A small network was shown many inputs. Here are its activations along a few directions, one row for each input.
Each table varies a few parts of the input and shows all the possible inputs, shuffled.
Descriptions start from the smaller parts, as in this example, which fits no table here: one of 5 places around a ring, together with either a single point or one of 11 places around a ring or (one of 2 separate values, together with one of 6 places along a line).
Shared parts are said once, and a part with two or three values counts as separate values.
In the rows, zero is written as 128.

Other details of the inputs vary at random and push rows far along two fixed directions, the same in every table; ignore that.

Table:
r1: [101 117 107 128 118 124 128 127 137 107 128]
r2: [142 136 116 128 174 133 144 112 132 148 138]
r3: [140 155 156 113  92 119 117 137  98 133 117]
r4: [198 193 129 132 118 136 113 163  71 181  60]
r5: [162 177 134 136 145 139 116 143 104 184  96]
r6: [116 113 124 129 128 133 125 117 144 127 123]
r7: [104 125 121 114  82 114 123 143 116  94 140]
r8: [137 135 113 133 164 132 137 120 136 150 131]
r9: [110 111 127 128 117 125 130 123 139 120 128]
r10: [123 118 120 131 135 138 122 115 143 135 121]
r11: [104 117 143 123  82 118 117 147 121  92 139]
r12: [110 116 136 130 112 127 120 134 133 111 134]
r13: [123 121 128 130 138 133 130 117 142 140 120]
r14: [139 129 133 129 153 131 141 114 140 148 133]
r15: [142 124 134 135 178 133 146 107 140 139 148]
r16: [119 121  98 138 149 138 127 112 145 125 126]
r17: [128 121 136 132 143 128 136 125 138 124 149]
r18: [121 118 138 126 123 121 131 130 131 108 152]
r19: [127 120 139 126 139 123 138 122 134 113 154]
r20: [141 124 122 148 188 152 129 110 152 159 128]
r21: [113 117 134 131 113 132 114 135 132 111 131]
r22: [118 117 135 114 116 116 138 117 133 108 147]
r23: [119 125 143 126 102 119 120 143 122 109 140]
r24: [116 123 117 119 119 118 133 131 127 111 141]
r25: [173 170 155 122  63 125 101 183  60 138  77]
r26: [136  95 105 124 131 124 150 120 135 108 116]
r27: [103 113 116 114 107 114 135 123 124  89 150]
r28: [156 139 101 153 222 155 141  96 156 187 114]
r29: [117 119 132 124 112 124 128 127 134 121 129]
r30: [118 115 130 123 120 120 132 123 140 119 138]
r31: [131 123 131 125 142 125 139 114 139 133 141]
r32: [ 97 106 135 130  99 122 122 137 133  94 141]
r33: [141 172 137 129  99 131 104 155  94 157  95]
Each input here is: one of 3 separate values, together with either a single point or one of 10 places along a line.
Q: The inputs of r27 and r3 match in every part but the choice among 3 separate values. If r4 is changed in the same way as r27 into r3, which row does it become?
A: r26
Q: Which other rows does r21 become when the place on the line of 10 takes its other values? List them by row number.
A: r11, r12, r15, r17, r18, r19, r20, r23, r32

Table:
r34: [142  95 112 131 191 148 152 102 150 148 118]
r35: [140 148 130 118 141 128 138 123 117 138 109]
r36: [132 109 139 148 190 135 152 112 143 140 160]
r37: [189 142  99 126 185 119 170 125 129 163 127]
r38: [159 139 148 131 124 133 108 136 112 165  96]
r39: [121 120 121 132 180 137 137 106 160 127 173]
r40: [114 103 104 121 139 120 130 104 143 115 139]
r41: [137 134 155 121 150 134 137 132 127 155 130]
r42: [114 117 121 125 134 112 139 110 148 110 135]
r43: [145 127 137 139 154 141 142 102 148 152 119]
r44: [104 104 108 133 143 115 153 109 139  78 155]
r45: [ 66  64  95 137 110 123 145 106 178  79 157]
r46: [122 144 128 108  71 127  89 150  97  97 121]
r47: [139 143 105 146 185 133 130 117 150 181 115]
r48: [128 119 116 125 210 134 162  96 158 154 158]
r49: [ 94 130 135 109  40 112 103 150 114  49 136]
r50: [ 83 113 160 105  27 109 111 148 115  78 156]
r51: [119 150 108 137 127 134 122 123 131 155 118]
r52: [123 113 100 131 150 127 136 112 121 108 143]
r53: [128 148 108 129 150 135 131 137 124 160 104]
r54: [102 147 158 102  54  97 104 155 102 103 141]
r55: [150 190 131 139 112 130 104 164  79 169  93]
r56: [ 88 127 139 113  69 102 122 148 100  73 165]
r57: [191 159 146 114  70 109 128 180  76 140  99]
r58: [123  88 115 138 140 135 138 117 128 101 140]
r59: [102 105 144 108  60 112 129 146 117  70 115]
r60: [108  88 106 146 163 129 142 113 175 131 134]
r61: [165 163 159 125  89 149  83 163  85 149  90]
r62: [167 134 136 156 185 140 145 113 126 157 114]
r63: [139 124 117 140 180 147 145 126 146 169 104]
r64: [154 172 130 120 112 137 105 125  96 168 105]
r65: [115 110 150 124  83 109 121 135 130  97 119]
r66: [111 128  98 139 143 135 121 130 151 119 135]
r67: [123  90 110 134 153 142 141  88 157 129 138]
r68: [ 66  84 109 111 117 111 150  96 167  73 193]
r69: [ 75  83  98 120 110 113 154  89 167  60 165]
r70: [174 157 164 141 189 138 125 121 135 208 119]
r71: [168 184 139 110 117 139 109 148  76 177  81]
r72: [157 163 143 145 128 151  97 162 117 169  94]
r73: [112 101 111 149 145 133 140 132 143 114 135]
r74: [122 142 171 119  69 126  96 165 108 108 141]
r75: [167 174 173 130  86 138  93 162  95 142  88]
Q: Describe the family of inputs behind these rows.
A: one of 2 separate values, together with either a single point or (one of 4 places along a line, together with one of 5 separate values)
Q: The inputs of r37 and r57 match in every part but the choice among 2 separate values. If r35 is changed in the same way as r37 into r57, which row does it become?
A: r59
Q: Which other rows does r65 become when the place on the line of 4 takes its other values? List them by row number.
A: r38, r60, r70
Q: Which other rows does r56 become when the place on the line of 4 takes its other values? List them by row number.
A: r44, r52, r55
Q: Which other rows does r47 become when the choice among 5 separate values takes its other values? List them by row number.
A: r51, r53, r55, r66

Table:
r76: [ 91  82  97 145 145 125 150 127 165 104 131]
r77: [112 106  86 123 183 124 156 103 169 110 175]
r78: [143 157 132 144 145 144 109 113 131 171 114]
r79: [171 114 120 129 179 138 153 108 127 161 120]
r80: [ 94 109 111 119 157 122 144  99 142  95 159]
r81: [131 163 132 131 163 130 132 136 121 180 124]
r82: [ 92 101 101 131 189 121 160  99 167 132 165]
r83: [151 147 152 117 118 142 111 130 105 148  95]
r84: [135 149 135 135 137 123 132 122 132 176 109]
r85: [158 143 108 133 177 133 146 103 156 164 130]
r86: [165 150 124 129 142 126 147 119 111 156 118]
r87: [144 134 142 128 146 136 127 129 132 180 102]
r88: [100 134 126 114 119 123 127 123 116  98 143]
r89: [173 153 186 129 122 122 132 149  93 145 137]
r90: [144 145 121 128  84 124 107 169 109 115 100]
r91: [ 78 113 110 125 111 129 117 125 138  90 167]
r92: [118 108 127 102  65 113 114 146 127  89 131]
r93: [ 94 113 183 123  78 106 124 154 129  97 158]
r94: [ 98  75 114 125 145 128 150 110 171 120 143]
r95: [112  93 115 105  89 118 126 132 145  84 142]
r96: [123  83  91 138 141 124 159 125 138  84 135]
r97: [ 96 121 128 115  87 117 128 112 129  85 130]
r98: [151 133 123 133 102 123 129 156  89 119  99]
r99: [149 131 142 107  76 122 123 152  88 118 111]
r100: [104 103 114 128 148 122 147  85 154 101 139]
r101: [157 167 119 122 160 129 126 133 121 164 133]
r102: [159 129 168 148 226 147 150  92 157 166 149]
r103: [142 137 123 142 156 140 126 125 121 137  93]
r104: [137 113 156 128 141 119 137 128 153 110 172]
r105: [ 91 112 118 138  68 134  98 154 123  83 120]
r106: [161 158 137 124 104 116 131 134  90 146 108]
r107: [152 148 182 148 156 146 108 129 131 165 146]
r108: [143 127 113 149 188 150 139 113 141 145 103]
r109: [142 125 107 135 131 126 125 143 134 121 112]
r110: [149 146 153 116 116 139 109 128 104 147  93]
r111: [ 95 116 107 133 154 137 122 109 148 117 165]
r112: [144 144 146 127 109 149  91 138 112 160 104]
r113: [126 142 126 110  89 112 130 151  87  99 141]
r114: [124 140 128 146  93 140  91 155 109 125 100]
r115: [102 101 127 124 101 141 108 124 140 110 136]
r116: [122 139 131 139  98 122 117 161 113 137  92]
r117: [110 128 123 108  59 101 119 137 126  85 136]
r118: [135 163 137 138 110 140 103 127 120 159 114]
r119: [ 89 101 113 130 127 117 150 109 162 116 143]
r120: [154 161 129 117 125 120 132 145  83 141 127]
Q: The inputs of r86 and r119 match in every part but one. If r98 is changed in the same way as r86 into r119, which row does it become?
A: r116
Q: Describe the family of inputs behind these rows.
A: one of 5 separate values, together with either a single point or (one of 2 separate values, together with one of 4 places along a line)
Q: A walk changes only the place on the line of 4. It starts at r82 and steps to r84. List the rest of the walk in order.
A: r87, r116
Q: Which other rows does r110 become when the choice among 2 separate values takes its other values? List them by row number.
A: r83
Q: Which other rows does r108 become when the place on the line of 4 takes its other values? List them by row number.
A: r83, r88, r97
Q: Which other rows does r111 become when the choice among 5 separate values takes its other values? List them by row number.
A: r80, r82, r101, r120
